Look-ups in named tables: a row name and a column name give one cell, copied from the table.

pil
|  | megitim | gilibav |
|---|---|---|
| rap | 840 | 186 |
| pusaru | 442 | 553 |
| duvuz | 458 | 540 |
| dovo | 275 | 706 |
| rofimi | 266 | 719 |
| vin | 264 | 717 |
| tuz | 732 | 289 |
| buviri | 582 | 428 |
| nopo | 711 | 308 |
| gusenar | 838 | 199 |
| fer | 530 | 473 |
| rurama | 111 | 860 |
| puseza | 153 | 822 |

gilibav of tuz is 289
megitim of rap is 840
gilibav of duvuz is 540
gilibav of gusenar is 199
megitim of fer is 530
gilibav of rofimi is 719
gilibav of pusaru is 553
megitim of duvuz is 458
gilibav of buviri is 428
gilibav of fer is 473
gilibav of rap is 186
megitim of puseza is 153
megitim of buviri is 582
gilibav of rurama is 860
gilibav of vin is 717
megitim of nopo is 711
megitim of pusaru is 442
gilibav of nopo is 308

Table vetev
|  | lus | miregod | sozevak | sapa | rasak |
|---|---|---|---|---|---|
| pip | 156 | 47 | 147 | 171 | 110 |
| kosibi | 154 | 147 | 153 | 148 | 152 |
| gobarem | 179 | 166 | 206 | 205 | 148 |
| gen | 173 | 46 | 126 | 174 | 136 |

gobarem, sapa: 205
pip, sapa: 171
kosibi, miregod: 147
pip, rasak: 110
gen, miregod: 46
kosibi, sapa: 148

div:
         mavi  piniza  vesofa  mumir  lilim
piremo    6.5     7.5     7.0    7.9    7.1
nitusif   5.7     6.9     7.5    8.6    5.0
bil       1.8     6.6     7.5    6.1    6.6
pekogel   5.3     8.1     7.3    8.0    5.7
tegal     5.3     5.5     5.7    6.1    6.8
gub       5.2     4.7     7.5    3.6    6.6
lar       6.0     5.4     7.3    7.0    8.3
noniba    6.5     8.5     2.9    5.5    4.4
netu      6.1     8.8     8.4    7.3    7.4
zil       6.5     7.8     4.1    5.7    7.8
sovuk     6.1     6.8     5.6    5.7    8.8

zil, mumir => 5.7
gub, mumir => 3.6
nitusif, mavi => 5.7
lar, mavi => 6.0
pekogel, mumir => 8.0
noniba, vesofa => 2.9
netu, mumir => 7.3
lar, lilim => 8.3
piremo, mavi => 6.5
zil, piniza => 7.8
nitusif, lilim => 5.0
noniba, lilim => 4.4
Which row has the largest vesofa? netu

Table fav
|  | mon | mafota |
|---|---|---|
| mer | 4.442 | 4.098 |
| fip | 3.828 | 2.497 |
| zege | 3.928 | 7.857 |
| tor | 5.893 | 8.928 |
| bomeg | 5.647 | 9.812 |
| vam | 4.557 | 9.958 |
| goto | 4.887 | 1.125 |
| velopi | 5.407 | 7.217 |
| ros | 4.728 | 7.024 |
| pep | 6.271 | 5.220 |
| vun | 4.183 | 8.226 |
| ziribe | 3.204 | 5.940 |
| pedilu | 5.429 | 2.291 |

velopi, mon -> 5.407
vun, mafota -> 8.226
bomeg, mon -> 5.647
tor, mafota -> 8.928
goto, mafota -> 1.125
fip, mafota -> 2.497
ziribe, mafota -> 5.940
zege, mon -> 3.928
pedilu, mon -> 5.429
fip, mon -> 3.828
vam, mon -> 4.557
vun, mon -> 4.183

Table vev
	bazoti	ger	sos	zuk	fam	levet
nogeson	138	126	33	176	168	82
bovari	58	115	85	249	32	97
zuzovas	180	78	87	150	53	74

What is the bazoti of bovari in vev?
58
What is the sos of zuzovas in vev?
87
What is the levet of bovari in vev?
97
What is the ger of zuzovas in vev?
78
What is the levet of nogeson in vev?
82
What is the fam of zuzovas in vev?
53
What is the bazoti of nogeson in vev?
138
What is the zuk of zuzovas in vev?
150

Table dobe
fields: vabolis, fur, rorar
givebi: [-0.19, 0.53, 0.34]
gav: [-0.19, 0.40, -0.40]
pab: [0.92, 0.16, -0.55]
pibibaf: [0.14, -0.19, 0.36]
febiver: [0.71, 0.68, 0.51]
rufor: [0.67, 0.78, 0.74]

fur of pab: 0.16
rorar of givebi: 0.34
fur of febiver: 0.68
rorar of febiver: 0.51
rorar of gav: -0.40
fur of givebi: 0.53
vabolis of rufor: 0.67

mopebod =
         gak  tafanub  radade  nanazup  rovi  lineg  tus
bidu     125       15     131       20    15    105  207
buk      230       87     209       49    43    120  119
rapapid  206      212      59       17    82    173   16
gokizi    14       47      35       60   121     19  142
ruzipi    52      175     211       11   222    109  201
zag      217      112      93       35   147     92  155
galan     22      172      50       34    86     56  140
riv       16      105      70      212   165     90  182
pem      150       49     238      108    18    197   21
sipetus  245      103      94      229   192    206  133
bira     229      131     106       56   241     29   25
mevegel   82       26     205      129   188    131   86
seluga   202       67     158       60    72    118  118

What is the rovi of buk in mopebod?
43
What is the rovi of mevegel in mopebod?
188
What is the nanazup of ruzipi in mopebod?
11
What is the lineg of ruzipi in mopebod?
109
What is the tafanub of rapapid in mopebod?
212
What is the tafanub of riv in mopebod?
105
What is the gak of seluga in mopebod?
202
What is the gak of pem in mopebod?
150
What is the tafanub of sipetus in mopebod?
103
What is the lineg of gokizi in mopebod?
19
What is the tafanub of mevegel in mopebod?
26
What is the radade of galan in mopebod?
50
Row with the largest radade: pem

zem =
	dizu	vemu	dufamel	muladuz	nulitok
rikemo	156	25	100	100	65
kel	67	65	18	103	180
rem	58	203	109	198	17
govadul	175	91	137	134	3
rupor	85	80	23	138	148

rikemo, vemu => 25
govadul, dufamel => 137
rikemo, dufamel => 100
rupor, vemu => 80
rikemo, nulitok => 65
rupor, nulitok => 148
govadul, vemu => 91
rupor, dizu => 85
govadul, nulitok => 3
rupor, dufamel => 23
rem, dufamel => 109
rem, dizu => 58
rikemo, dizu => 156
Which row has the largest nulitok? kel

nomar =
cols = lefa, tubog, tozofo
rimom: [232, 155, 81]
gof: [151, 200, 114]
par: [137, 207, 108]
gek: [227, 166, 59]
vaso: [142, 207, 89]
gis: [166, 123, 114]
kotubof: [238, 157, 64]

rimom, tubog -> 155
kotubof, lefa -> 238
vaso, lefa -> 142
par, tubog -> 207
kotubof, tozofo -> 64
rimom, tozofo -> 81
gek, tozofo -> 59
gof, lefa -> 151
par, tozofo -> 108
Which row has the largest lefa? kotubof

pipan =
,mul,nul,rolizor,naf,ven,bupi,beg,reken,kad
gaf,155,119,184,96,199,187,222,201,219
koverat,119,215,214,141,210,205,128,165,145
zenuta,212,132,165,124,136,127,125,132,122
rab,137,108,107,120,165,151,154,162,164
rav,143,155,94,183,159,169,137,160,128
lifanit,123,198,207,105,201,195,173,193,160
mipep,147,126,182,139,168,172,187,166,180
muz,112,153,116,161,169,182,148,151,139
ziv,158,144,200,221,133,170,135,147,132
tuvuf,246,116,125,198,85,98,64,46,90

zenuta, mul -> 212
koverat, rolizor -> 214
muz, bupi -> 182
ziv, kad -> 132
lifanit, beg -> 173
rab, naf -> 120
mipep, nul -> 126
tuvuf, beg -> 64
rav, reken -> 160
lifanit, naf -> 105
muz, mul -> 112
lifanit, nul -> 198
zenuta, naf -> 124
rav, nul -> 155
koverat, nul -> 215
Which row has the largest reken? gaf

pok.csv
,lom,bes,mobenut
zun,132,179,196
kol,60,79,79
bife,140,116,74
mag,129,116,62
zim,173,152,194
zol,255,118,132
meka,188,147,170
gonepi,136,159,163
nesek,190,161,145
dolazi,149,176,235
maba,126,182,183
mafet,133,236,108

What is the bes of gonepi in pok?
159
What is the bes of meka in pok?
147
What is the lom of bife in pok?
140
What is the lom of gonepi in pok?
136
What is the bes of mag in pok?
116
What is the mobenut of zim in pok?
194
What is the bes of bife in pok?
116
What is the mobenut of nesek in pok?
145
What is the mobenut of gonepi in pok?
163
What is the bes of mafet in pok?
236
What is the mobenut of mafet in pok?
108
Row with the largest lom: zol

Table zogin
,pagizom,maf,fifi,timo
gar,5.735,5.521,6.229,5.097
dataki,6.333,5.213,2.507,3.718
sugi,6.230,4.954,2.925,4.142
kalize,6.151,5.026,2.325,3.484
nibusuz,6.045,4.805,2.638,3.783
rik,6.275,6.089,8.303,6.910
resaba,5.780,5.618,6.732,5.435

kalize, fifi: 2.325
resaba, pagizom: 5.780
gar, maf: 5.521
sugi, timo: 4.142
resaba, fifi: 6.732
nibusuz, timo: 3.783
dataki, timo: 3.718
rik, maf: 6.089
resaba, maf: 5.618
gar, timo: 5.097
nibusuz, pagizom: 6.045
kalize, timo: 3.484
rik, pagizom: 6.275
gar, fifi: 6.229
rik, fifi: 8.303
resaba, timo: 5.435

